A small network was shown many inputs. Here are its activations along a few directions, one row for each input.
In each table, some parts of the input vary, and every possible input appears once, in random order.
A made-up example of a description, with smaller parts first: one of 4 places along a line, together with either a single point or one of 9 places around a ring or (one of 3 separate values, together with one of 8 places around a ring).
Shared parts are said once, and a part with two or three values counts as separate values.
In the rows, 128 means zero.

Other details of the inputs vary at random and push rows far along three fixed directions, the same in every table; ignore that.

A family of inputs:
R1: [ 63 120 110 181 234 114  98  79  93 160 141]
R2: [138 110 150 162 155 130 143 135 124 154  74]
R3: [ 92 131 128 175 185 115 136  82 108 135 129]
R4: [ 36 104  96 192 152 117 117  41  67 100 200]
R5: [105 125 122  85 108 154 107 145 113  51 177]
R6: [169 139 121 128 133 135 146 132 143 159  98]
R7: [187 127 157 111 107 129 157 149 168 150 103]
R8: [129 137  95  96  73 115 155  96 146 106 196]
R9: [142 130 112 113 113 136 130 110 127  83 138]
R10: [ 80 128 108 148 192  77 144  71 146 209 181]
R11: [ 88 114 121 191 173 121 132  84  98 151 130]
R12: [164 132 132 132 111 107 168 107 174 184 156]
R13: [120 135 125 151 179 157 115 145  84 103  48]
R14: [104 107 109 122  45  89 133 124 137 133 188]
R15: [ 83 111 121 151 199 111 109  96 112 150 140]
R16: [113 115 141 136 107 161 134 149  94  74 112]
R17: [120 130 132  85 121 145 121 148 125  96 158]
R18: [ 81 107 119 156 195 112 110 101 112 148 136]
R19: [157 135 154 126 101 152 144 138 184 175  96]
R20: [137 122 137  94  57 127 111 166 123  95 137]
R21: [142 153 137 127 138  95 129 142 151 174 110]
R22: [ 59 109 122 204 219 102 118  50  80 155 124]
R23: [ 99 120 119 123  84 121  96 130 104  67 160]
R24: [ 96 133 131 123 109 133  96 155  87  89 118]
R25: [128 140  91 102  75 107 162  82 153 110 209]
R26: [107 132 137 168 171 138  82 158  80 127  61]
R27: [150 139 140 118  95 105 139 176 151 176  98]
R28: [168 137 145 142 140 131 151 126 153 154 114]
R29: [199 143 133  91 112 127 152 141 171 148 100]
R30: [167 137 119 135 135 130 149 132 145 167  94]
R31: [197 152 127 105 126 134 148 139 165 157 101]
R32: [155 144 140 121 192 138 114 141 144 145 109]
R33: [145 120 144 164 149 140 143 141 124 155  83]
R34: [144 127 139 103  71 148 149 147 134  82 148]
R35: [129 133 133 156 141 115 111 156 120 169  84]
R36: [121 124 126 114  86 109 108 138 127 111 147]
R37: [163 137 127 119 150 118 143 114 144 165  97]
R38: [120 134 128  91 127 148 116 143 126  71 163]
R39: [116 120 106  92  86 116 136 102 149 125 235]
R40: [ 56 102  66 166 117  77 147  24 115 142 223]
R41: [ 91 135 140 161 175 132  88 159  76 123  58]
R42: [134 125 140  92 129 201  73 190  86  11 109]
R43: [128 123 154 143 132 135 136 114 170 177  88]
R44: [106 123 145 160 170 131  83 160  81 121  50]
R45: [121 100 137 134  86 147 137 133 110  83 136]
R46: [145 123 134 136  99 102 185 120 166 188 143]
R47: [ 87 129 115 116  82 126  99 141  97  69 161]
R48: [ 80 117 134 123  70 171 120 124 123  69 142]
R49: [122 134 125 105 116 190 100 161  65  16  87]
R50: [137 116 115 110  87 149 130 133 113  76 128]
R51: [146 144 134 131 122 122 108 152 132 134 111]
R52: [139 129 125 103 124  99 162 131 180 194 167]
R53: [109 126 104 116  52  92 129 109 138 143 214]
R54: [155 143 122 120 135 123 157 129 145 163 101]
R55: [145 133 146 118 196 129 111 135 142 139 102]
R56: [125 132 122 117  80 132  99 153 115  92 146]
R57: [152 127 143  94 151 137 113 151 147 122 121]
R58: [144 128 139 131 176 142 117 158 134 155  95]
R59: [195 149 128 101 116 132 155 137 162 166 107]
R60: [161 125 136 132 113  90 176  92 184 185 162]
R61: [119 121 137 122  95 148 141 134 108  86 140]
R62: [148 127 159 103 181 165  92 176 110  99  67]
R63: [209 156 128  98 110 134 158 140 178 151 112]
Each input here is: one of 3 separate values, together with either a single point or (one of 4 separate values, together with one of 5 places along a line).
- Changing only the choice among 3 separate values turns R27 into R35. The same change can be made to R47. Which row results? => R56
- Which other rows does R44 become when the place on the line of 5 takes its other values? List them by row number. => R14, R20, R23, R36
- Which other rows does R48 become when the choice among 3 separate values takes its other values? List them by row number. => R19, R43
- Which other rows does R37 become when the choice among 3 separate values takes its other values? List them by row number. => R49, R59
- Which other rows does R32 become when the choice among 4 separate values takes its other values? List them by row number. => R28, R51, R63
- Start at R40 and move only the place on the line of 5, one step at a time. The first step leads to R50. Which rows follow, in order? => R37, R29, R9
- Which other rows does R46 become when the choice among 4 separate values takes its other values? List them by row number. => R13, R27, R52

A family of inputs:
R64: [134 136 127 127 160 183  93 160  86  51  49]
R65: [199 152 154  97 131 114 152 180 179 205  98]
R66: [148 142 115 110 113  75 159 125 179 195 171]
R67: [118 106 122  97  68 132 118 141 116  77 189]
R68: [209 125 167  58  55 172 131 230 167  92  99]
R69: [101 117 136  98  66 146 122 137 134  76 183]
R70: [192 140 160 114 162 151 160 162 184 194  60]
R71: [121 114 114 149 150  86 153  65 141 175 177]
R72: [111 122 111  85  66 129 120 134 114  77 180]
R73: [104 106 105 136 109 126 143  87 130 111 194]
R74: [104 106 127 100  70 146 120 138 132  78 186]
R75: [119 145 133 161 230 110  93 123 112 165  51]
R76: [121 144  98 147 142  93 141  57 148 175 172]
R77: [100 126 123 152 167 174 102 138  60  54 104]
R78: [ 90 137 111 174 239 115 119  75  88 162  84]
R79: [130 146 138 122 153 177  64 175  84  64  60]
R80: [200 146 172 103 129 135 173 153 199 188  87]
R81: [ 84 115 120 182  93  64 140  90 130 203 150]
R82: [ 84 105 110 175  56 104 149  89 107 128 159]
R83: [ 89 128 115 173 200 129 106 101  71  88 107]
- Changing only one part turns R82 into R81. The same change can be made to R78. Which row results? => R72
- What is each input in this table made of? => one of 2 separate values, together with either a single point or one of 9 places along a line
- Which other rows does R64 become when the place on the line of 9 takes its other values? List them by row number. => R70, R71, R73, R76, R77, R78, R80, R83
